These are the activations of a small neural network, seen along a few directions. Each row is one input.
Each table varies a few parts of the input and shows all the possible inputs, shuffled.
Descriptions start from the smaller parts, as in this example, which fits no table here: line(4) and (point or ring(11) or (values(3) and ring(5))).
Shared parts are said once, and a part with two or three values counts as separate values.
In the rows, 128 means zero.

Other details of the inputs vary at random and push rows far along two fixed directions, the same in every table; ignore that.

Table:
r1: [143 114 151  74 135 111  68 151 132 157 116  46  64  79]
r2: [165  61  67 102 177 155 103 102 100 169  99  95  81  88]
r3: [124 182 146 102  80 129 146 160  89 147 102  43 118 157]
r4: [168  43  79 152 238 137  72  71 151 108 159 204 136  61]
r5: [162  67  84 125 201 163 113  81 129 138 123 138 127  95]
r6: [127 116 131  53 132 102  82 132 126 200  89  70  59 114]
r7: [129  86 144 105 159 108  68 133 173 130 155 152  96  84]
r8: [115 149 145 150  99 152 176 144 138  93 160 135 157 151]
r9: [108 142 135 143 104 132 156 145 124 112 149 140 138 152]
r10: [154  94  98  74 154 151 102 132  98 175 109  42  70 102]
r11: [ 95 186 175 100  64  99 141 170 134 149 119  90 115 166]
r12: [124  83  98 120 150 111 108 117 114 166 105 155  81 106]
r13: [132  63  89 112 153 129 108 123 117 162 118 137  73  96]
r14: [120 102 103 113 164 102  98 108 116 167 103 154  94 117]
r15: [129 117 105 156 119 150 159 126 119 111 140 151 139 136]
r16: [ 97 195 171 102  61  97 151 166 114 147  98  74 116 163]
r17: [101 162 174 120  50  95 122 203 128 115 137  86  97 125]
r18: [109 139 113 154 114 102 145 120 113 132 103 176 137 148]
r19: [101 153 181 150  96 103 125 166 163  81 164 155 145 124]
r20: [147  95 124  95 125 119  88 163 122 146 131  65  67  73]
r21: [100 165 139 200 127 110 172  97 146  81 134 242 210 172]
r22: [116 187 135 149 100 121 158 123 104 116 107 127 173 173]
r23: [140 126 102 166 120 163 171 120 113  98 137 146 163 142]
r24: [122 170 188 115  71 121 135 194 144 102 162  56 122 118]
r25: [141 152 136 128 113 163 156 130 134 112 140  94 162 155]
r26: [149  52  51 142 217 112  87  47 116 162  82 220 116  94]
r27: [135 142 116 171 160 136 143  67 146 102 122 207 207 158]
r28: [155  48  79 146 218 164 111  60 164 119 160 216 147 101]
r29: [126 179 167 112  85 113 115 170 117 117 129  54 119 133]
r30: [153  82  99  98 185 136  96  91 117 170  94 114  98  94]
r31: [123 141 113 198 138 159 180 101 135  64 170 211 206 162]
r32: [132 167 147 127 107 141 149 124 129 123 120 108 164 162]
r33: [108 176 134 138 103 105 147 127 108 128 105 137 149 166]
r34: [117 125 128 176 155 127 146  87 162  98 152 239 185 153]
r35: [131 150 126 139 108 160 166 141 112 105 146 102 152 152]
r36: [ 94 184 155 159  80 114 171 152 119 104 139 151 158 176]
r37: [104 160 170 101  65 129 151 179 141 134 150  80 112 155]
r38: [144  92 122  66 134 154 115 151 117 170 125  37  62  95]
r39: [136 165 166 141 114 126 116 133 157  91 148 121 166 136]
r40: [130 139 113 178 161 130 150  69 132 103 113 208 199 148]
r41: [125  92 129 124 162 105  77 132 146 121 148 159 101  88]
r42: [131 168 121 159  94 136 169 124  96 114 102 126 168 162]
r43: [162  58  95  80 186 164  95 106 139 164 135  99  85  88]
r44: [115 187 141 118  58 112 155 158  87 149  83  65 123 161]
r45: [137 144 166 126 113 131 118 157 163  97 172 106 144 115]
r46: [119  81 131  56 144 104  82 148 124 204 104  77  24  86]
r47: [134 160 143 153  97 117 126 143 122  97 125 115 146 129]
r48: [118 104 118 177 154 140 155  98 153  91 159 220 172 135]
Description of these inputs: line(4) and (values(3) or ring(9)).
Question: The inputs of r44 and r40 match in every part but the line(4) part. If r18 is changed in the same way as r44 into r40, which row does it become?
Answer: r21
Question: Which other rows does r47 become when the line(4) part takes its other values? List them by row number.
Answer: r1, r29, r39
Question: Which other rows agree with r45 in the line(4) part? List them by row number.
Answer: r6, r7, r11, r25, r27, r28, r32, r34, r37, r39, r43
Question: Which other rows does r19 become when the values(3) part takes its other values? List them by row number.
Answer: r1, r24

Table:
r49: [149  63 130  76 175 137  55 138 156 137 140  85  85  61]
r50: [151  50  91  94 165 105  69 120 116 185  94 103  24  46]
r51: [145 138  89 141 113 153 154 131  92 136 126 114 140 160]
r52: [105 199 169 115  86 123 176 162  92 127 111  47 142 151]
r53: [150  71 125 104 174  96  63 123 154 157 134 120  61  56]
r54: [110 182 151 192 130 116 156 101 158  71 165 249 235 184]
r55: [123 173 163 157  71  96 139 169 158  83 159 136 163 131]
r56: [148 134 118 180 132 136 142  77 136 116  98 181 173 147]
r57: [109 197 144 120  74 134 203 164  88 141 134  59 136 175]
r58: [114 172 169 111  48 137 146 202 107 101 126  41 119 131]
r59: [ 97 129 132 157 155 130 167  80 152 115 114 223 174 160]
r60: [150  78  78 171 158 116 112  93 135 109 117 208 139  87]
r61: [106 224 189 127  69 122 143 170 116  86 141  62 155 177]
r62: [ 92 167 168 102  55 124 148 159 112 159  90  81  96 179]
r63: [128 101 140  74 178 103  66 118 136 189 125 122  66 101]
r64: [146  85  60 136 189 150 105  74 135 116 153 185 144 132]
r65: [134 141 126 171 149 125 168  76 148 113 112 191 189 135]
r66: [ 97  88 111 119 134  98 108 143 101 160 112 144  54 104]
r67: [150 108  96 122 155 143  96 109  95 137  89 106 124 120]
r68: [120 159 147 234 127 159 189 105 135  20 159 222 235 151]
r69: [129  60  94  67 152 125  72 106 123 205  73 118  53 114]
r70: [ 78 191 178 113  44  78 137 218 120 123 152  90 109 155]
r71: [ 80 186 170  97  53 115 175 168 133 141 102  99 134 182]
r72: [105 198 152 110  63 137 158 169 111 118 153  54 117 184]
r73: [133 132 102  68 114 128 147 157  88 189 115  37  85 127]
r74: [148 146 110 194 114 138 152  81 141  92 104 203 212 161]
r75: [157  31  87 125 198 173 101  91 181 119 177 182 130  85]
r76: [132 160 123 190 126 127 186  82 155  86 121 214 235 155]
r77: [145 124 105  91 118 146 128 149  77 185 110  40  60 133]
r78: [148  87  78 143 217 135 123  64 120 123 111 182 175  99]
r79: [123 166 165 126  34 164 195 203 129 102 166  66 140 154]
r80: [152  30 115  66 185 163  79 126 163 174 159  82  40  65]
r81: [123 151 171 116  58 163 184 192 125 123 161  54 105 140]
r82: [150 166 137 179 136 116 129  92 165  81 149 205 219 147]
r83: [134 143 134 107 119 138 114 140  84 150  87  49  96 132]
r84: [ 92 135 156 116 119  82 107 171 124 144 150 127  78 119]
r85: [148 100 106  90 183 124  58 109 126 135 123 108 108  99]
r86: [109  74  76 172 163 109 120 100 119 114 127 243 133 113]
r87: [145  72 131 159 213 150  91  82 171  80 163 191 157  85]
r88: [163 106 132  86 172 106  59 106 145 178 117  98  78  84]
Question: What do these inputs look like to the network?
Answer: values(2) and line(4) and ring(5)
Question: The inputs of r51 and r77 match in every part but the values(2) part. If r79 is changed in the same way as r51 into r77, which row does it become?
Answer: r81
Question: The inputs of r52 and r78 match in every part but the values(2) part. If r84 is changed in the same way as r52 into r78, which row does it become?
Answer: r70
Question: Which other rows does r69 become when the values(2) part takes its other values? List them by row number.
Answer: r62
Question: Which other rows does r82 become when the values(2) part takes its other values? List them by row number.
Answer: r88
Question: Which other rows does r52 become when the line(4) part takes its other values? List them by row number.
Answer: r57, r59, r65

Table:
r89: [ 96 223 172 119  14 138 206 197  93 125 122  35 137 197]
r90: [111 202 178 137  58 131 170 167 132  97 140  89 164 172]
r91: [133  99 109 163 162 126 120  96 143 110 135 199 148 115]
r92: [140 105 107  95 136 148 130 126 110 167 107  81  92 119]
r93: [138 114  89 168 157 160 162  83 124 110 132 190 177 151]
r94: [103 194 168 159  58 118 174 162 132  91 141 134 169 171]
r95: [127 136 129 169 129 136 147 122 139  83 152 172 169 136]
r96: [113 148 152  88  97 113 120 161 119 156 118  70  89 135]
r97: [130 137 120 194 144 142 157  97 148  67 161 217 209 150]
r98: [124 152 157 115  85 129 134 168 128 121 137  71 115 127]
r99: [133 134 124 189 148 141 154  95 151  71 154 206 204 141]
r100: [143  74 101 121 188 127  92  95 139 143 125 160 111  88]
r101: [145 102 111 161 175 141 125  88 149 101 143 190 168 118]
r102: [122 137 122 187 145 130 152 101 142  80 150 215 190 146]
r103: [124 153 145 128 104 132 138 144 133 118 138 111 142 143]
r104: [132 140 127 193 148 143 157  91 153  68 152 211 213 147]
r105: [144  49  72  74 179 131  92  98 108 208  84 110  48  90]
r106: [107 187 175 128  56 121 157 182 123 109 140  80 134 155]
r107: [147 127  94 160 159 141 142  79 112 120 101 164 170 139]
r108: [138  81 110  92 161 115  85 118 131 172 109 121  75  94]
r109: [113 145 159  78  68 109 117 191 116 160 116  39  63 121]
r110: [127 144 125 194 149 138 158  88 148  71 153 221 211 157]
r111: [110 196 141 129  57 112 168 150  91 141  84  86 139 178]
r112: [146  68 105  68 182 124  67 113 127 186 110  91  54  78]
r113: [125 142 132 171 128 133 148 121 137  86 153 173 171 141]
r114: [ 96 203 178 145  41 120 173 189 122  92 145  95 152 173]
r115: [151  51 100  70 193 122  61 111 129 188 108 102  51  66]
r116: [110 164 149 147  95 119 152 148 128 105 141 136 151 153]
r117: [118 127 107 126 124 138 156 121 103 147 111 128 123 149]
r118: [128 137 142 101 103 128 121 159 126 138 135  79 101 123]
r119: [119 153 160  76  77 117 120 188 114 157 125  28  70 122]
r120: [120 158 157 112  77 128 135 175 124 123 139  69 113 136]
r121: [141  99 130  69 139 126  88 141 127 174 115  60  65  96]
r122: [144  69  84  95 176 143 112  98 109 181  99 118  82 101]
r123: [109 164 158 114  75 111 139 166 126 135 123  91 115 143]
r124: [134 106 121 110 149 124 106 126 130 143 129 117 103 105]
r125: [113 178 169  95  57 123 141 190 121 135 134  42 106 146]
r126: [136 104 113 158 175 133 122  86 146 110 135 197 163 119]
r127: [144 118  79 186 183 137 145  51 112 109 100 223 194 143]
r128: [132 120 120 153 157 132 129 102 140 108 139 174 159 127]
r129: [131 100 112 119 169 123 103 101 134 144 122 154 115 115]
r130: [113 146 149  91  95 111 120 168 118 154 120  69  86 127]
r131: [131 105 110 154 165 124 121  86 146 119 127 201 154 127]
r132: [139  92 113 127 167 128 106 108 136 132 131 153 118 100]
r133: [149  62  63  81 197 117  74  84  87 208  65 111  58  89]
r134: [153  61 106  79 175 129  70 124 129 172 120  88  56  68]
r135: [128 124 130 157 136 132 133 119 138 101 143 164 153 124]
r136: [139  87 112 130 164 131 104 113 136 126 134 152 116  97]
r137: [117 175 162 117  73 128 148 170 126 119 139  79 133 154]
r138: [133 114 121 152 148 132 125 115 137 106 144 160 144 118]
r139: [132 140 134 167 130 139 149 117 143  86 150 167 176 136]
r140: [136  98 121 100 161 125  96 114 134 156 117 121  97 103]
r141: [112 183 168 124  71 123 154 172 124 115 138  81 135 156]
r142: [102 220 188 123  27 127 175 192 124 105 143  59 151 185]
r143: [132 122 129 125 122 134 122 142 132 118 141 118 123 120]
r144: [129 103 127  80 134 112  91 139 127 178 106  88  68 102]
r145: [136 138  99 141 139 130 140 100  96 138  94 133 144 144]
r146: [141  98 111 116 165 136 103 104 138 139 130 141 120 113]
r147: [100 200 168 175  64 123 180 161 129  74 154 146 185 179]
r148: [144  72 101 120 185 127  92  98 137 144 128 158 107  89]
r149: [104 180 174  90  43 106 140 198 116 149 121  40  89 147]
r150: [145  89 113 129 160 137 107 116 139 122 137 139 119  97]
r151: [129 129 142  92 102 126 111 165 122 147 133  63  85 116]
r152: [128 129 125 153 139 130 137 117 136 103 146 163 155 131]
r153: [123 136 150  86 107 119 114 154 125 157 118  69  89 123]
r154: [137  83 106 125 165 120  97 107 136 143 124 159 104  98]
r155: [122 125 126 156 136 126 132 120 134 106 140 168 147 129]
r156: [131 134 137 132 120 132 133 136 135 114 141 121 137 126]
r157: [121 141 125 183 142 127 151  89 149  89 137 222 195 154]
r158: [158  80  66 122 193 138  98  71 104 164  89 148 116 110]
r159: [138  73 112  55 164 113  65 137 119 200 104  69  32  79]
r160: [120 140 124 184 149 129 150  94 144  85 144 216 195 151]
Question: The inputs of r146 and r157 match in every part but one. If r137 is changed in the same way as r146 into r157, which row does it become?
Answer: r108
Question: The inputs of r98 and r91 match in every part but one. If r107 is changed in the same way as r98 into r91, which row does it become?
Answer: r111
Question: What do these inputs look like to the network?
Answer: line(6) and (values(2) or line(10))
Question: Which other rows does r123 become when the line(6) part takes its other values? List them by row number.
Answer: r99, r100, r124, r125, r130
Question: Which other rows agree with r145 in the line(6) part? List them by row number.
Answer: r89, r95, r110, r112, r113, r119, r124, r128, r138, r141, r152
Question: Which other rows does r96 become when the line(10) part takes its other values? List them by row number.
Answer: r102, r114, r116, r129, r130, r147, r155, r159, r160
Question: Which other rows does r117 become when the values(2) part takes its other values? List them by row number.
Answer: r133
Question: Which other rows does r111 become when the values(2) part takes its other values? List them by row number.
Answer: r105
Question: Which other rows agree with r127 in the line(6) part? List them by row number.
Answer: r100, r106, r115, r122, r126, r132, r135, r136, r140, r148, r153

Table:
r161: [137 102 133 113 167 126  89 117 150 127 143 136 118 101]
r162: [137  86 113  95 170 110  72 122 134 156 131 127  81  90]
r163: [104 165 149 160  86 119 171 140 129 105 125 155 157 156]
r164: [128 145 139 165 118 135 139 140 132  79 156 142 162 133]
r165: [137  62 100  90 163 137 102 122 139 169 132 129  76  95]
r166: [121  93 104 118 153 137 137 114 122 153 122 150 109 124]
r167: [127 137 147 180 131 138 150 111 166  70 157 195 193 137]
r168: [144  85  75 125 172 148 122  87 109 151 110 149 120 124]
r169: [143  81 126 104 149 132  94 128 148 144 128 114  87  81]
r170: [146 100  82 153 190 129 105  72 118 125 113 186 151 121]
r171: [103 187 181 129  32 115 164 190 140 111 137  89 131 156]
r172: [126 150 139  68  79 141 139 179  97 166 117   5  76 134]
r173: [119 124 126 131 116 117 135 137 113 137 113 129 109 122]
r174: [124 141 133 188 108 128 159 124 146  76 150 198 181 142]
r175: [151  99 109  95 179 124  82 107 123 156 115 104  99  94]
r176: [136 146 134  99 122 123 111 148 108 143 120  62 106 120]
r177: [ 98 195 188 122  46 108 153 182 145 112 144  95 142 166]
r178: [135 103 123 138 171 151 124 103 150 114 163 163 142 125]
r179: [153  67 102 155 184 141 104  93 148 107 140 186 134  84]
r180: [133 131 125 127 125 154 158 124 129 126 131 119 148 141]
r181: [150  92 115  76 178 123  75 108 131 173 109  92  84  88]
r182: [116 178 149 151  94 124 158 120 134 110 114 148 179 172]
r183: [109 151 148  83  67 106 127 193  89 169 104  30  56 122]
r184: [108 163 130 186 137 117 157 105 127  81 143 210 195 163]
r185: [134 149 139 155 110 137 157 119 140 103 125 142 170 137]
r186: [117 189 144 140  65 122 159 159  99 117 111  86 146 168]
r187: [127 150 136 187 141 135 141 116 141  59 168 188 197 143]
r188: [ 93 204 165 143  48 110 174 185  97 107 129  86 139 171]
r189: [133 148 109 193 121 136 162  99 116  88 118 190 194 155]
r190: [119 138 148 127 101 152 158 153 140 110 154 112 140 143]
r191: [106 191 170 138  33 115 162 197 118 104 142  81 131 155]
r192: [ 91 192 153 130  53 129 188 179  97 118 134  85 134 180]
r193: [106 163 140 175 130 116 156 108 136  90 140 201 190 164]
r194: [131 139 138 168 112 137 143 139 133  81 151 146 160 126]
r195: [146  80 104  83 160 122  86 104 126 186  83 105  74  96]
r196: [135  62  93 129 199 119  98  78 140 152 112 193 109  92]
r197: [138 122 106 126 160 122 106  97 117 139 107 145 132 129]
r198: [128 117 158  72 120 118  89 158 144 159 129  61  75 100]
r199: [150  87 106  87 181 146 102 101 128 171 124 102  91 106]
r200: [120 108 113 120 162 131 129 107 124 151 132 151 112 134]
r201: [136 115 101 138 165 146 135  83 127 138 122 167 146 148]
r202: [152  75  92  95 157 126  90 108 110 180  83 105  73  90]
r203: [127 118 127 177 143 126 139  99 166  88 149 220 180 133]
r204: [131 163 151  80  75 121 123 186  97 156 111   4  79 123]
r205: [129 128 148  91 129 120  92 156 130 137 139  75  91 107]
r206: [135  99 109 130 147 119 102 128 128 128 137 142 107 103]
r207: [129 104 116 138 162 138 126 104 149 126 157 178 136 132]
r208: [143  67 101 121 202 117  74  86 154 141 137 189 114  90]
r209: [112 167 155 126  73 147 165 175 121 102 157  78 136 156]
r210: [155  96 103 115 152 133 105 119 113 148 111 100 102  91]
r211: [129 146 120 184 120 136 164  92 137  94 114 199 195 157]
r212: [114 167 148 147  97 115 136 156 128  98 152 130 147 147]
r213: [119 145 139  64  73 135 140 172 102 185  95  25  72 145]
r214: [120 105 123 116 158 112 108 108 135 151 116 155 112 117]
r215: [138 112 112 103 159 120  96 101 124 160  99 126 111 121]
r216: [ 98 190 155 137  79 108 153 167 102 114 131 102 137 162]
r217: [138  72  81 143 181 143 119  93 135 124 148 191 130 112]
r218: [145 122 130 103 115 130 120 143 116 150 107  70  97 105]
r219: [131 156 139 178 138 135 156  90 154  83 139 194 214 154]
r220: [142 114 140  68 123 123 100 145 129 178 101  45  71  98]
Question: The inputs of r218 and r174 match in every part but one. If r220 is changed in the same way as r218 into r174, which row does it become?
Answer: r203
Question: The inputs of r187 and r176 match in every part but one. If r198 is changed in the same way as r187 into r176, which row does it become?
Answer: r219
Question: What do these inputs look like to the network?
Answer: ring(5) and (values(3) or ring(9))
Question: Which other rows does r199 become when the values(3) part takes its other values? List them by row number.
Answer: r172, r180
Question: Which other rows does r197 become when the ring(9) part takes its other values? List them by row number.
Answer: r170, r182, r186, r189, r195, r202, r211, r215
Question: Which other rows agree with r193 in the ring(5) part? List them by row number.
Answer: r163, r166, r173, r183, r184, r188, r192, r196, r200, r214, r216
